These are the activations of a small neural network, seen along a few directions. Each row is one input.
Each table varies a few parts of the input and shows all the possible inputs, shuffled.
Descriptions start from the smaller parts, as in this example, which fits no table here: one of 4 places along a line, together with either a single point or one of 11 places around a ring or (one of 2 separate values, together with one of 8 places around a ring).
Shared parts are said once, and a part with two or three values counts as separate values.

Other details of the inputs shift rows strongly along two fixed directions, in all tables alike. That doesn't count.

A family of inputs:
r1: [ 13   1   9 -13   6  -6  12  -2   8  -1 -11]
r2: [-15  -9 -11   0  -2  -7   4   0  -2   0   6]
r3: [ 13  12  13  24  -1  10 -24  13   8   5 -10]
r4: [ 20  15  14  27   0   1 -21   5   6   8  -6]
r5: [ 3  1  1  8  4  6 -3  5 -1 -2  1]
r6: [-15   3 -21  13  -3   6   9  -9 -24  -9  26]
r7: [ 20  12  18  31   2   3 -31  14  11  11  -8]
r8: [-27  -6 -23   9 -13   5  11 -15 -24  -6  25]
r9: [-8 -1 -7 -2  3  0  4  5 -4 -2  7]
r10: [ 10  -4   9 -13   8  -4   9   3  11  -4 -11]
r11: [ 13  -1   9 -12   7  -7  11  -2  10   0 -11]
r12: [-9 -2 -4 -4  2  2  3  3 -4 -1 10]
r13: [ -1  -2   5 -22   4  -5   7   9  11   5  -8]
r14: [  5  -3   5 -16   8 -16  10   4   9   5  -5]
r15: [  5   0   6 -16   5   3   7   8  12  -3 -17]
r16: [-11  -4 -10   1  -3 -10   6  -4  -4   3   6]
r17: [ -9  -8   3 -20  -1 -10   5   7  14   9 -11]
r18: [-27  -9 -38 -13  -6  16  27 -26 -41 -34  24]
r19: [  3  -4   8 -19   7 -10   6   6  11   5  -5]
r20: [ -5   5  -3  28   0  17 -16   4 -15   1  18]
r21: [  6  18   8  46  -5  21 -41  15  -4  11   4]
r22: [-23  -8 -18  16  -6   3  -1  -7 -18  -2  26]
r23: [  9  -6 -13 -23 -17  -7  -7  -1  18   1 -18]
r24: [ 15   2  15 -10   2  -1   7 -10  14  -6 -13]
r25: [ 22  13  19  33   3  -1 -30  11  10  14  -6]
r26: [ -2   0   1 -21   4  -5   8  12  11   3 -12]
r27: [ 10   6   1   5  -3  10  -9  -8  -9 -12 -10]
r28: [-5  2 -5 -5  1 -2  9 -5 -8  0 12]
r29: [ 16   2  12  -8   3  -3   8  -8  14  -8 -15]
r30: [ 11  -3  13 -14   8  -5   8  -2  10   1  -7]
r31: [ 17  18  17  56  -1   8 -47  13  -2  20  10]
r32: [  8   3   8 -14   1   8   7   0  15 -12 -21]
r33: [ 18  18  18  58  -1   9 -51  16  -1  21   9]
r34: [  6  -1  11 -17   5   3   7   5  11  -1 -13]
r35: [  4  -3   8 -19   7 -13   9   2   9   6  -3]
r36: [ -3   0   4 -23   4  -3   7  10  11   5 -10]
r37: [10  4  6 16  6 -1 -9  5  0  7  2]
r38: [  0  -7  -2 -21  -1 -17  -1   2   3   7 -18]
r39: [-16  -8 -10   0  -2  -6   2   3  -1   1   4]
r40: [  7  -1   8 -15   6   1   8   7  11  -3 -15]
r41: [-14  -1 -14  16  -1   7  -2  -3 -20  -3  28]
r42: [-1 -1 -3  5  4 -6 -1  5 -3  3  9]
r43: [-10  -8  -7   5  -1 -11  -1   2   0   5   6]
r44: [ -5   5 -13  23  -6  14   3  -8 -23  -8  18]
r45: [  0  -1   3 -19   5  -7   8  11  11   3 -11]
r46: [ -1  -7   1 -23  -2 -15  -2   0   3   8 -16]
r47: [ 11   0  12 -11   3   3   7  -3  15 -12 -17]
r48: [ -3 -10   2 -15   2 -21   8   2  12   8  -8]
r49: [ -3 -10   5 -17   2 -19   7   0  12  10  -6]
r50: [ 10   5   9  14   4   2 -10   2   0  10   3]
r51: [  4   7  -1  38   2   9 -22   8 -12   7  16]
r52: [-12  -5  -8  -2  -4  -8   6  -6  -4   5   8]
r53: [ -3   7  -7  25  -6  14  -4  -5 -21  -1  19]
r54: [-10  -6  -9   4  -3 -11   3  -2  -2   6   5]
r55: [ -3  -8   4 -16   1 -18   7  -1  12  11  -7]
r56: [ 16  12  20  27   1   7 -31  13  10  12  -6]
r57: [-28  -8 -21  12  -7   8   1  -6 -19  -5  24]
r58: [ 13   0  16 -11   3   2   4  -5  16  -9 -13]
r59: [-22  -7 -16  -7  -5   1   8   2  -3  -4   2]
r60: [ 16   5  12  -8  -2  -2  10  -7  11  -7 -17]
r61: [ 17  17  13  58  -1   8 -45  15  -2  16   7]
r62: [  9   2  14 -14   1   8   4  -1  15  -9 -17]
r63: [ -9   0  -9  -9  -4   0  17  -8 -11  -4  12]
r64: [ -2  -5   1 -15  -4 -20  11   2  10  10 -12]
r65: [-23  -7 -13  -9  -5   3   7   0  -3  -2   4]
r66: [ 19  15  18  24   0   3 -22   3   6  10  -4]
r67: [ 10   6   5   3  -3  11 -11  -9  -8  -9  -8]
r68: [-31  -7 -27  11  -9   9   5  -4 -20  -9  20]
r69: [ 6  5  4  6  2  4  0 -4 -4  2  5]
r70: [  6  -1   8 -17   6 -13   8   2  10   9  -5]
r71: [  6  -1   4 -15   6 -15  10   3  10   7  -7]
r72: [  3  -4   4 -17   7 -12   8   7  11   3  -7]
r73: [-31 -11 -38 -20  -7  20  31 -32 -43 -37  28]
r74: [-13  -3 -22   1  -5  23   9 -22 -36 -25  18]
r75: [  9  -4  12 -16   7  -1   8   1  11  -2  -9]
r76: [ -6   1 -10  -5  -3  -3  16  -4 -10  -4   8]
r77: [-11   6  -9  21  -3  24 -10   3 -17  -4  15]
r78: [ 11  -4  12 -15   8  -4   9  -1  11  -1  -7]
r79: [ 15   5  15 -11  -2   0   9  -8  11  -5 -15]
r80: [ -4  -6 -15 -17   0  12  18 -18 -21 -24   0]
r81: [-15  -6 -37   3 -26  17  -9 -15 -15 -12  17]
r82: [ -5 -10   4 -18   1 -16   5   4  14   8  -7]
Description of these inputs: one of 2 separate values, together with either a single point or (one of 4 places along a line, together with either a single point or one of 9 places along a line).
Question: Changing only the choice among 2 separate values turns r73 into r18. The same change can be made to r13. Which row results?
Answer: r45
Question: Changing only the choice among 2 separate values turns r82 into r2. The same change can be made to r31. Which row results?
Answer: r25
Question: Change only the place on the line of 9 in r75. List by row number the other rows that result.
Answer: r20, r30, r34, r50, r53, r69, r77, r78
Question: Change only the place on the line of 4 in r37. List by row number the other rows that result.
Answer: r14, r25, r48
Question: Change only the place on the line of 9 in r3. List by row number the other rows that result.
Answer: r4, r7, r25, r29, r32, r47, r60, r61
Question: Change only the choice among 2 separate values in r51. List by row number the other rows that result.
Answer: r78
Question: Change only the place on the line of 4 in r78. List by row number the other rows that result.
Answer: r22, r33, r41

A family of inputs:
r83: [ 0  0  1 -5  3 -6 10  0  1  1  2]
r84: [ 31   6  27 -21   8   0   5   0  24  -6 -31]
r85: [-11   3 -12  21  -4   9 -13   2 -16   3  19]
r86: [ -9   3 -13  22  -4   7 -14   2 -17   3  18]
r87: [ -9   2 -11  23  -5   6 -11   0 -18   2  18]
r88: [-11   3 -16  23  -9   7 -14   1 -15   1  13]
r89: [ -8   4 -10  27  -2   4  -6  -1 -16   2  21]
r90: [  3   5   4   4  -1  -4 -15  13   7  13  -9]
r91: [  4 -11   5 -41   0 -15  23  -7  19  -3 -22]
r92: [-12   2  -9  23  -3  10 -11   3 -15   0  19]
r93: [ -8  -8 -10 -18  -1  -2  16 -10  -3 -11   2]
r94: [  5  -9  10 -40   3 -17  22  -7  18  -3 -19]
r95: [ -8  -9 -11 -18  -4  -1  16  -9  -3 -10  -1]
r96: [ 17   9  13   2   3  15  -1  -5   4 -12  -9]
r97: [-11   4 -10  22  -3   9 -11   2 -18   2  19]
r98: [  4   2  11   8   6  -6 -11  13   7  14  -4]
r99: [-14 -12 -11 -24   1  -2  31 -20  -7 -19   6]
r100: [ 0  1 -2 -4 -3 -4 -5  6  4  5 -7]
r101: [ -9   3 -10  24   0   6  -9   1 -19   2  19]
r102: [  8 -11   4 -55   3   8  52 -35  11 -45 -20]
r103: [ -8   3  -9  27  -4   3  -6  -3 -14   3  22]
r104: [ 1  0  2 -5  1 -5  0  3  0  4 -2]
r105: [ 16  -6  11 -44   5   5  37 -23  15 -33 -24]
r106: [ 32  11  40   9  12 -27 -31  37  39  43 -29]
r107: [ 3  2  7  2  6 -6 -5  8  3 11 -3]
r108: [ -8  -8  -7 -16   3  -3  21 -11  -5 -11   3]
r109: [-14   3 -13  23  -7  11 -15   4 -12   0  14]
r110: [-12   2 -14  21  -6  11 -12   2 -17   3  16]
r111: [ 33  11  39   8  10 -26 -43  40  40  48 -33]
r112: [ 25   5  26 -10   5 -22 -21  26  31  32 -32]
r113: [-13 -11 -14 -25  -3  -1  25 -18  -4 -17   5]
r114: [-14   0 -13  22  -6  12 -12   3 -14   1  16]
r115: [ 4  4  8  4  5 -6 -2  9  6 11  0]
r116: [  5  10   1  30  -1  28 -12  -6 -13 -17  11]
r117: [-14 -10 -15 -23  -6   0  23 -17  -3 -18   0]
Question: Changing only one part turns r94 into r87. The same change can be made to r99. Which row results?
Answer: r108
Question: What do these inputs look like to the network?
Answer: one of 5 places along a line, together with either a single point or one of 6 places along a line
Question: Which other rows agree with r112 in the place on the line of 5? List them by row number.
Answer: r83, r84, r86, r100, r101, r104
Question: Start at r109 and move only the place on the line of 6, one step at a time. The first step leads to r114. Which rows follow, in order?
Answer: r111, r92, r98, r106
Question: Change only the place on the line of 5 in r102. List by row number the other rows that result.
Answer: r84, r96, r105, r116

A family of inputs:
r118: [ 20  -7  24 -48   9 -37   6  14  35  26 -40]
r119: [  8   2   0  -1   3  10  11 -13  -5 -16   1]
r120: [-11  -3  -5  -2   1  -9  15  -4  -2   2  12]
r121: [ -8   8  -7  46 -11  -2 -50  28   0  33   9]
r122: [ -4  -1 -10  -3  -6  18   6 -14  -9 -21   1]
r123: [ 25  -2  30 -33   8 -39 -13  27  40  38 -47]
r124: [ -2  -1   2   7   4  13  18 -19  -5 -23  14]
r125: [ -1  -1  -5  -6  -8  15   2  -9   2 -18  -5]
r126: [  0   2  -1   6   2  13  20 -18  -8 -22   9]
r127: [ -3  -2  -7  -3  -8  16   1  -7   5 -18  -6]
r128: [ 11  23  15  59   9  20 -48  31 -10  20  10]
r129: [ 20  24  12  59  -2  11 -52  16 -12  21  10]
r130: [-13  -7 -16  -4   1  -6  13  -8 -13  -4  15]
r131: [ -3  -6  -1 -17  -3 -16  -3   9  10  13 -14]
r132: [-23  -6 -13  -9   6   5  15   6 -13  -3  17]
r133: [ -9  -4 -11  -7  -1  -9   6  -3 -10   2   9]
r134: [-14  -8 -13  -3  -1  -6  17  -7 -12  -5  16]
r135: [ 16   3  11 -13   0   3  -2  -3  10  -4 -20]
r136: [  7   2  -1  -7  -2  12   6 -13  -7 -14  -2]
r137: [  5  -8  19 -17  10 -26   9   7  24  17  -8]
r138: [  2   0  -3   3   1  13  17 -17 -11 -22   9]
r139: [-23 -10 -22  -7 -10   0   5  -3  -7  -4   8]
Question: What do these inputs look like to the network?
Answer: one of 2 separate values, together with either a single point or one of 10 places along a line
Question: Changing only the choice among 2 separate values turns r134 into r138. The same change can be made to r121. Which row results?
Answer: r127
Question: Change only the choice among 2 separate values in r136. List by row number the other rows that result.
Answer: r118
